Each row below holds a small network's activations on one input, seen along a few directions.
In each table, some parts of the input vary, and every possible input appears once, in random order.
A made-up example of a description, with smaller parts first: line(6) and (point or ring(9) or (values(3) and ring(5))).
Shared parts are said once, and a part with two or three values counts as separate values.

Other details of the inputs shift rows strongly along two fixed directions, in all tables alike. That doesn't count.

A family of inputs:
R1: [ 23   8   1 -28 -12  -2 -18 -13   4  -2 -11]
R2: [ 18   4  -9 -26 -14   2   3   1   2 -10   5]
R3: [ 10   6  -5 -28 -10  -4  -7 -15  19  -4  -6]
R4: [-10  49  49  45  21  -7  10  -5 -12 -26 -32]
R5: [-48 -16  19  71  59  -7 -41  24 -38  38 -24]
R6: [-33 -64 -44   6  28   1 -39  33  -6  44  32]
R7: [ 16   6  -3 -29 -17  -6  -1  -8  -2  -1  -4]
R8: [ 12  -6   3 -21 -16   5  12   3  30  -4  14]
R9: [ 24  -4 -11 -19 -17   7   6  -2  -3 -12   4]
R10: [ 13  -2 -12 -22  -8  -5  11  -3  19 -12  11]
R11: [ 15  -4 -11 -17 -22   9   8  -6   1 -14  15]
R12: [ 12   5  -2 -27  -6  -8 -12 -16  24  -8  -1]
R13: [-29 -45 -30  -7  25  -1 -71  25 -15  55  11]
R14: [ 11  -4   2 -22 -17  12  13   2  26  -1   9]
R15: [ 17   0   6 -24 -22  12   5   7  14  -2   8]
R16: [ -6  37  37  54  19   5  31   4 -17 -35 -16]
R17: [ 21  -7 -11 -15 -23   8   9  -7  -3 -12  10]
R18: [ 10  -8 -16 -14 -18   9  16 -11  14 -13  15]
R19: [-52 -32   8  89  45   3 -13  28 -44  30   2]
R20: [-15  29  35  62  19  -2  41  -6  -1 -38  -5]
R21: [ 17   0 -16 -18 -14  10  10  -3   9 -10   8]
R22: [-33 -45 -36  -4  24  -2 -63  25 -10  60  10]
R23: [  7   3  -7 -26  -9  -7  12 -10  17  -5  14]
R24: [-59 -23   3  81  62   5 -14  35 -27  27   2]
R25: [-36 -47 -34  -7  21  -5 -54  30 -21  57  19]
R26: [-15  43  46  49  27 -14  17  -9   4 -28 -26]
R27: [ -6  30  38  63   8   5  35  -6 -20 -32 -10]
R28: [  5   3  -6 -28 -11 -12   5 -11  18  -6   6]
R29: [ 17   0  -2 -29 -18 -10  -4 -11   0  -1 -16]
R30: [-13  45  45  48  28  -4  14 -13   2 -25 -31]
R31: [ 22  -3   6 -23 -23  11   6   6   9   1   4]
R32: [ 16  12  -4 -27 -10   1 -14 -15  15  -1  -8]
R33: [ 21 -13 -11 -14 -23   6  13 -10  -3 -10   4]
R34: [ 24  -5  -9 -23 -15   0   8  -4  -2  -6  -5]
R35: [ 17   6  -2 -30 -17  -8  -8  -8   0  -3 -10]
R36: [ 11   9  -2 -32 -17  -8  -9  -6   4  -5  -6]
R37: [-33 -61 -41  11  11   9 -43  29 -22  47  37]
R38: [ 18   6  -4 -28 -15  -1   5  -7  -3   0   4]
R39: [ 23   1  -9 -24 -15   2   4  -1  -2  -7   1]
R40: [-22 -66 -42   5  21   5 -42  32 -26  50  16]
R41: [-16  49  40  48  21  -7  28  -6  -9 -20 -25]
R42: [ 12   9  -5 -30 -15   0   4  -6   1  -2   8]
R43: [  6   5  -6 -29 -12  -8  -1 -12  17  -4  -5]
R44: [  6   3  -5 -28 -11 -15  -2 -10  21  -8   0]
R45: [  5   5  -8 -28 -12  -5   6 -13  15  -2   1]
R46: [-13  34  33  65  11   7  39  -8  -9 -30  -7]
R47: [ 16   5 -14 -23 -12   4   8  -2  10  -6   4]
R48: [ 23  -9   6 -22 -23  10  10   3   9   2  -2]
R49: [-50 -17  18  71  57  -9 -38  27 -40  39 -24]
R50: [  8 -11 -13 -10 -20   2  16 -13  19 -16  25]
R51: [  8 -10 -15 -11 -22   9  17 -14  15 -12  20]
R52: [ 13   0 -13 -23  -9   2  11  -5  15  -9   6]
R53: [ -8  39  45  47  18 -11  28  -8 -21 -20 -34]
R54: [ 15   1   1 -22 -20  14  10   4  21   2   7]
R55: [-15  50  42  47  20  -9  21  -5  -7 -23 -32]
R56: [ 14  -3 -16 -14 -21  10  13  -9   8 -10  14]
R57: [-14  49  39  49  22  -2  34  -5 -10 -19 -18]
R58: [-28 -57 -35  -4  22  -3 -43  26 -27  63  16]
R59: [  7   5  -9 -27 -10   0  12 -12  14  -1   9]
R60: [ 21   7   0 -29 -15  -4 -14 -11   2  -2 -12]
Each input here is: line(6) and (point or line(9)).
Q: Changing only the line(6) part turns R10 into R39. The same change can be made to R23. Which row results?
A: R38
Q: Changing only the line(6) part turns R22 into R49. The same change can be made to R21. Which row results?
A: R40
Q: Start at R29 and move only the line(6) part, one step at a time. The first step leads to R35. Which rows follow, in order?
A: R36, R55, R43, R44
Q: Change only the line(9) part in R36. List by row number the other rows that result.
A: R2, R4, R11, R13, R16, R25, R37, R42
Q: Change only the line(6) part in R56. List by row number the other rows that result.
A: R11, R17, R18, R20, R33

A family of inputs:
R61: [  5  39  43  38  15   6  17  -4 -12 -23 -32]
R62: [  3  -8   2  -3   5   1 -20   4 -14  21 -11]
R63: [ -6 -20   6   1   3   8  -3  13   9  20  -1]
R64: [ 50  -5 -24 -59 -48  14   9 -13  17 -24  10]
R65: [ -8  -7 -12   1  10  -9 -16 -11  -7  14  -4]
R66: [ -3 -10  -2   2  -7  -1 -15   2 -21  20  -9]
R67: [-10   0   1  -6   2  12  -5  17  -3  24   9]
R68: [ -4 -31  -6  11  -2   8  11  11  -5   7  12]
R69: [ 56  40  17 -20 -39   8  49 -33   2 -62 -13]
R70: [ -8  -3  -1  -9  16 -15 -24   1   0  13  -6]
R71: [ 49  -2 -23 -59 -48  16   6 -16  21 -17   3]
R72: [  5 -19 -10   6   0   1  -7   3 -28   8   2]
R73: [-21   1 -13  -1   7   1  -1   3   4  17  17]
R74: [ -9 -15 -24  10   8   1  -7   2  -4  -6  12]
R75: [ 44   5  -9 -72 -53   1  -4 -22  13  -5  -8]
R76: [-15  -5 -10   0   1 -12 -18  -9  -8  15  -5]
R77: [-17 -20  -8   6   7  -3   1  -2  16  13   6]
R78: [ -7 -14 -18   5   9 -11  -9  -8 -16   3   6]
R79: [ -5 -24   0   7  -1   9   4   9   4  18   3]
R80: [-21   6  -2 -11  14  -5  -9  14  11  16  15]
R81: [  1  35  48  45   8   9  23   1   4 -21 -19]
R82: [ 52  -1 -17 -65 -48   4   4 -27   9  -7  -3]
R83: [ -8 -11 -13   2  10 -11 -14  -7 -11   7   3]
R84: [ -8 -11 -16   3  12  -4 -13  -3  -6   1   5]
R85: [-11  -4 -11   0  13   2 -21   4  10   7  -2]
R86: [ -2 -17  -8   6  -9  -2  -9   4 -30   9   1]
R87: [ 33  44  34 -31 -27  -9  48 -30  49 -52 -14]
R88: [-10   1   5  -9   5   6  -6  25  -1  21  11]
R89: [-22   5  -6  -7  10   1  -7   6   9  19  13]
R90: [  4  -8   7  -7   8  -4 -21  12 -12  18 -10]
R91: [ -3  -5   8  -8  -1  -7 -24  13 -14  19 -11]
R92: [-10  32  33  50  13  -3  29 -10   8 -35  -5]
R93: [-17 -23  -9   6   7  -5   4   1  12   6  13]
R94: [-18  46  30  39  15  -3  39  -6  -3 -28   0]
R95: [  4  39  44  38  16   6  17  10  -3 -29 -27]
R96: [ 39   8 -18 -72 -36  -8  -5 -34  27 -10  -3]
R97: [ 44  44   9 -22 -31  -3  46 -44  15 -67  -9]
R98: [-15  -1   1  -9   7 -18 -26   2  -1  14  -8]
R99: [-13  46  40  34  12 -14  12 -17  -6 -21 -32]
R100: [ -9  -7  -6   1  -1  10   4  17 -13  15  19]
R101: [-13  -1 -21 -13  21 -22  13  16  -7  18  -2]
R102: [-10 -11 -19   7   9   1 -12   3   1  -2   8]
R103: [  4 -15  -5   3   1   0 -11   4 -23  12  -1]
R104: [ 47   6 -26 -79 -37  -9  33  -1   9  -3  -1]
R105: [ -5 -28  -1   8  -1   7   6  12   0  11   9]
R106: [-18 -15  -2   0  11  -3  -5   2  21  15   2]
R107: [  0  -9  -4   2   5  13 -18  15  -2  12  -5]
R108: [-13  21  29  49  14  -6  45 -12   5 -36  -7]
R109: [-12  -7   1   1  11  -5 -19   9  21   9  10]
R110: [  0 -20  -3  12  -4  10  -6  13  -2   8  15]
R111: [-15  -9 -11   1   1 -14 -16  -6 -12   8   1]
R112: [-11 -19 -16  14   4   0  -4   1   5  -1  22]
R113: [ -9  -3  -9  -3  15  -3 -22  -2   3  10  -5]
R114: [-14 -12 -16   4   0 -13 -11  -7 -17   4   4]
R115: [ 47  -5 -15 -55 -52  14  10 -18  30 -12  13]
R116: [  3 -20 -16  12   0  13  -5  13 -16  -1   8]
R117: [  1 -23  -8  15  -5  11  -1  12  -7   4  18]
R118: [  3  -8   3  -5  10   3 -21  16  -8  12  -7]
R119: [ -8  44  36  36  24  -5  15  -1  10 -34 -23]
R120: [-12 -12 -10  10   5   1 -11  -2  14  10  12]
R121: [ -9  -8 -15   3  12  -2 -16  -6  -2   8  -1]
R122: [-20  -5 -19   2   6   0   6   5  -5   6  27]
R123: [ -6  44  39  32  26 -10  13  -7   2 -30 -26]
R124: [ -1 -12   8   2   3   6 -16  20   9  14   6]
R125: [ -5 -20  10  -2   5   3  -4  20  11  17   0]
R126: [ -8 -10 -11   4  -2  11   9  16 -18  11  23]
R127: [-11  40  40  44  16  -2  20 -10  17 -26 -15]
R128: [-10  -4  -5   0  -1  12   2  14  -9  22  13]
R129: [-10  -8 -18   6   9   3 -14   0   5   5   2]
R130: [  0  34  40  42   0  -5  24  -7 -27 -25 -26]
R131: [  3 -12  -8   4   3   9 -13   5 -15  13  -4]
R132: [  4 -16  -9   5   3   7 -11   8 -19   6   2]
Q: Changing only one part turns R98 into R91. The same change can be made to R112. Which row results?
A: R117
Q: Changing only one part turns R119 into R95. The same change can be made to R92. Which row results?
A: R110
Q: What is each input in this table made of?
A: values(2) and (point or (line(5) and (point or line(6))))
Q: Change only the values(2) part in R105. List by row number the other rows that result.
A: R93
Q: Change only the values(2) part in R73. List by row number the other rows that result.
A: R128

A family of inputs:
R133: [  8 -45 -37 -27 -21  16  -1  12  11  17  38]
R134: [-31  24  35  93  33   5  43   7 -21 -29  -4]
R135: [ 27   8  -4 -47 -28   0   5 -14  29 -12   4]
R136: [-22 -50 -34 -16  14   1 -48  23   7  49  19]
R137: [ -5  29  17  15   8  -7  15 -10  -2 -16 -11]
R138: [-40   0  22  59  46  -2 -11  29 -27  23 -11]
R139: [ 25   6 -13 -44 -25  -5   4 -25  26 -18   2]
R140: [ 44   9  -1 -46 -38   8   8 -16  12 -18  -4]
R141: [  9  26  21  16  -2  -6  18 -13 -11 -22 -20]
R142: [ 37   4 -12 -41 -34   2   1 -21   4 -18  -3]
R143: [  4  28  17  10   3  -7  19 -10  -6 -21 -15]
R144: [-46 -31 -15  31  40  -9 -39  21 -16  39   9]
R145: [  7  45  37  14   0  -1  31 -10   8 -28 -18]
R146: [-15 -53 -32 -17   5   4 -45  26 -14  53  14]
Q: Changing only one part turns R142 into R140. The same change can be made to R134. Which row results?
A: R133
Q: What is each input in this table made of?
A: values(2) and (point or line(6))
